A small network was shown many inputs. Here are its activations along a few directions, one row for each input.
In each table, some parts of the input vary, and every possible input appears once, in random order.
A made-up example of a description, with smaller parts first: values(3) and (point or ring(9) or (line(4) and ring(8))).
Shared parts are said once, and a part with two or three values counts as separate values.
(in the rows, 128 means zero)

Other details of the inputs shift rows strongly along two fixed directions, in all tables alike. That doesn't count.

A family of inputs:
x1: [147 109 155 109 153 174 114 148 193 147 121]
x2: [123 162 161 126 121 122 137 112 150 118 143]
x3: [160  77 143  86 182 189 116 150 185 143  98]
x4: [168 107 165 145 182 137  92 116 151 111  73]
x5: [ 76 155  56 165  76  76 141 114  64 128 145]
x6: [ 85 178  70 169  53  72 147 108  45 132 164]
x7: [153  90 160 101 157 172 113 135 183 119 103]
x8: [123 151 161 126 127 123 133 116 161 116 135]
x9: [151  51  48  79 165 187 152 158  99 172  84]
x10: [120 154 151 138 115 125 110 108 173 105 127]
x11: [145  46  82  80 164 164 155 164  84 151  95]
x12: [110 181 163 156 102 122 122 126 166 127 161]
x13: [126 194 198 139  95 109 136  98 158 111 167]
x14: [132  93  32 144 160  86 145 104  22 133  68]
x15: [125 142 141 136 116 137 108 118 177 116 123]
x16: [163 112 181  91 158 180 135 138 169 137 126]
x17: [155  35  56  76 169 195 145 166 106 182  86]
x18: [ 85 180  68 161  55  78 149 107  56 138 160]
x19: [193 114 185 133 195 150 112 128 139 135  87]
x20: [106 108  36 132  95 120 150 135  35 155 133]
x21: [153 168 184 166 164  98 110 104 137 112 107]
x22: [155 127 189 128 142 166 113 153 164 131 161]
x23: [114 202 206 141  93  93 128 104 159 102 176]
x24: [157  84 156  79 173 174 135 158 154 139 111]
x25: [ 78 141  73 149  77  67 138  98  66 104 130]
x26: [111 192 180 146 112 111 121 106 180 109 151]
x27: [105 174 176 172 105 102 103 121 167 100 169]
x28: [ 76 159  64 148  80  65 151  87  72 110 135]
x29: [ 88 183  67 152  62  78 156  92  68 134 150]
x30: [115 205 206 141  91  93 127 101 152 103 179]
x31: [103 172 176 165 103  95 107 117 159  95 166]
x32: [128 189 170 142  94 124 133 111 159 130 159]
x33: [147  64  63  92 144 182 143 164  88 174 106]
x34: [100  77  40 133 109 109 136 129  49 124 111]
x35: [135 115 148 130 132 160 100 143 186 125 122]
x36: [135  55  53  95 159 176 138 167 106 167  94]
x37: [157 137 184 102 145 173 128 134 179 137 133]
x38: [147  98 176 101 162 160 123 157 172 126 121]
x39: [143 176 187 137 139  93 125 114 153 107 135]
x40: [119 182 183 158 122  75  98  99 176  82 129]
x41: [139 106 148 120 150 172 106 156 185 138 122]
x42: [ 77 151  64 136  87  65 155 101  59 114 137]
x43: [ 82 164  52 149  81  81 150  99  78 129 134]
x44: [106  76  33 124 125 117 152 144  41 138 116]
x45: [164  74 155 108 173 188 115 176 157 147 130]
x46: [111 149 147 162 100 117 102 124 162 109 143]
x47: [146  90 145 110 146 178 100 141 190 137 107]
x48: [151  22  60  92 181 187 134 180  91 162  94]
x49: [ 84 149  52 148 109  40 140  92  59 105 112]
x50: [149 105 174 119 154 162 122 160 158 126 142]
x51: [127 157 158 134 151  88 120 116 156 106 120]
x52: [153 195 213 173 143  87 103  93 147 108 129]
x53: [174 134 192 111 167 135 124 140 168 124 115]
x54: [130 163 191 133 105 114 134 125 139 115 161]
x55: [171 104 163 100 191 141 123 148 163 128  95]
x56: [ 78 161  57 164  73  80 147 113  54 131 150]
x57: [110  88  18 112 122 128 148 125  75 149 102]
x58: [145 102 149 110 153 172 107 144 196 142 121]
x59: [151 126 193 124 135 156 122 150 150 127 155]
x60: [126 176 170 141  94 128 124 112 159 138 164]
x61: [104 223 188 156  94  97 125  93 172 104 170]
x62: [167 116 159  90 147 179 134 140 156 149 123]
x63: [103 159  67 178 119  45 127  77  44 106 100]
x64: [108 158 161 131 116 101 122 112 158 100 146]
x65: [146  76 142 124 152 169  97 155 160 125 117]
x66: [145  25  55  95 168 182 129 173 103 163  88]
x67: [152  50  85  78 155 168 154 161  75 154 101]
x68: [157  98 170 113 149 170 125 164 139 136 140]
x69: [110 108  30 116  96 125 153 122  52 164 125]
x70: [ 80 136  68 143  89  70 146 109  63 112 134]
x71: [120 192 198 168  90 108 117 118 151 111 190]
x72: [136  45  65  84 154 154 134 145  96 134  84]
Each input here is: line(6) and (values(2) or ring(10)).
Changing only the line(6) part turns x67 into x54. The same change can be made to x39. Which row results?
> x53
Changing only the line(6) part turns x14 into x63. The same change can be made to x51. Which row results?
> x49
Which other rows agree with x25 in the line(6) part? List them by row number.
> x4, x7, x10, x15, x34, x35, x40, x46, x47, x65, x72
Change only the line(6) part in x56. List by row number the other rows that result.
> x5, x6, x20, x46, x66
Change only the ring(10) part in x8. List by row number the other rows that result.
> x1, x5, x26, x36, x38, x42, x43, x44, x48

A family of inputs:
x73: [162  66 119 105 190 167 110 148 154 133  79]
x74: [113 205 191 157 103  81 119  93 177 100 143]
x75: [126 128 122 146 146 102 112 113 130 107 107]
x76: [157  92 198 122 176 190  92 170 213 128 126]
x77: [123 191 211 157 128 101 101 104 214  94 135]
x78: [ 94 173 146 171  88 101 103 110 164 104 161]
x79: [163  44 103  83 151 194 148 179  87 167 120]
x80: [150  89 126 129 179 131 114 139 120 121  92]
x81: [110 160  69 138  96  75 160  91  38 130 127]
x82: [109 116  63 113  91 127 161 133  63 153 141]
x83: [139  94 121  90 128 179 140 153 147 156 131]
x84: [133 116  73 124 131 100 157 118  32 139 112]
x85: [185 117 205  93 184 184 115 140 205 135 109]
x86: [132  98 119  95 134 170 132 148 155 148 127]
x87: [147 186 209 150 124  96 123 110 127 106 146]
x88: [ 73 184 120 176  65  81 113  98 141 101 172]
x89: [120  77  35 102 108 139 165 149  27 162 125]
x90: [ 66 168  74 151  81  84 139 107 111 120 150]
Changing only one part turns x74 into x86. The same change can be made to x81. Which row results?
> x82
What is each input in this table made of?
> values(2) and line(9)
Change only the values(2) part in x76. List by row number the other rows that result.
> x80

A family of inputs:
x91: [151  92 128 107 157 137 138 143 104 131 114]
x92: [104 171 131 148 102  67 125  94 138 102 141]
x93: [135 128 171 144 147 145 104 148 161 104 123]
x94: [146 157 168 123 139 159 127 134 154 135 132]
x95: [104 151  83 160  95 103 141 117  47 123 137]
x96: [ 85  97  50 108  86 146 155 147  93 137 143]
x97: [136 145 156 132 143 155 113 136 184 127 119]
x98: [112 174 129 130 108  97 138  99 108 121 137]
x99: [164 118 218 121 174 188  89 157 242 131 124]
x100: [125 151 112 140 123 128 136 128 100 140 134]
x101: [ 97 178 118 154  97  74 129  83 129 110 137]
x102: [144  75  82  99 151 150 125 126 134 153  93]
x103: [112 154 166 153 112  76 108 105 156  97 151]
x104: [129 167 147 135 110 117 133 104 135 130 135]
x105: [136  61  97  94 163 132 130 136 118 132  94]
x106: [152 106 140 129 144 137 129 144 115 132 131]
x107: [151  85  81 113 149 169 140 161  75 155 102]
x108: [118 151 102 124 113  94 148 108  84 122 125]
x109: [105 129 119 108  89 157 157 151 118 140 161]
x110: [138  68  91 116 151 158 115 150 123 153 103]
x111: [124 149 182 166 116 104  93 113 174 115 159]
x112: [147 109 146 110 149 122 144 131 126 125 124]
What is each input in this table made of?
> values(2) and (point or ring(10))
Changing only the values(2) part turns x107 into x110. The same change can be made to x104. Which row results?
> x102

A family of inputs:
x113: [133 151 207  98 156 182 111 129 247 127 139]
x114: [ 99 132  49 142  81 116 122 101 108 124 125]
x115: [134  48  22 155 189  93 105 126  65 116  36]
x116: [101 145  61 106  90 109 147  95 110 120 125]
x117: [130  61  74 122 126 129 111 154  75 132 113]
x118: [109 198  86 149  66  88 144  76  89 121 140]
x119: [104 214 141 154  89 106 127  84 132 138 156]
x120: [ 97 192 180 140  95  94 142 123 178 117 175]
x121: [141  57  99  85 182 170 141 163 106 135 117]
x122: [146 103  78 119 114 104 145 126  31 139 122]
x123: [116 170 188 158  95 132  97 132 215 124 159]
x124: [ 95 184 181 185  91 104 109 139 164 107 178]
x125: [121 168 125 140 103 108 150 125 101 148 155]
x126: [136 196 200 174 116 104 123 112 130 112 184]
x127: [162  97 207  84 184 193 129 189 214 133 129]
x128: [144  26 107 103 147 186 123 154 105 137  95]
x129: [161  40 105  56 171 164 134 165 111 133 100]
x130: [220 134 221 129 242 139  95 115 170 119  59]
x131: [111  81  60 133 123 141 138 160  98 155 128]
x132: [189 107 197  91 162 199 117 160 203 167 122]
x133: [141  51  37  82 215  96 147 116  70 121  24]
x134: [ 85 192 136 135  74  82 138 102 152 122 163]
x135: [ 86 176 168 134  74  83 142  92 120  89 152]
x136: [ 80 148  64 161  83 111 124 103 111 137 137]
x137: [113 137  97 135  84  99 159  95  30 122 125]
x138: [108 137 151 177 121 122 106 135 141 108 170]
x139: [193 110 214 109 182 201 127 184 182 152 130]
What is each input in this table made of?
> values(3) and (point or line(8))
Which other rows agree with x116 in the values(3) part? List them by row number.
> x113, x120, x121, x127, x129, x133, x134, x135
Change only the values(3) part in x135. List by row number the other rows that result.
> x128, x137
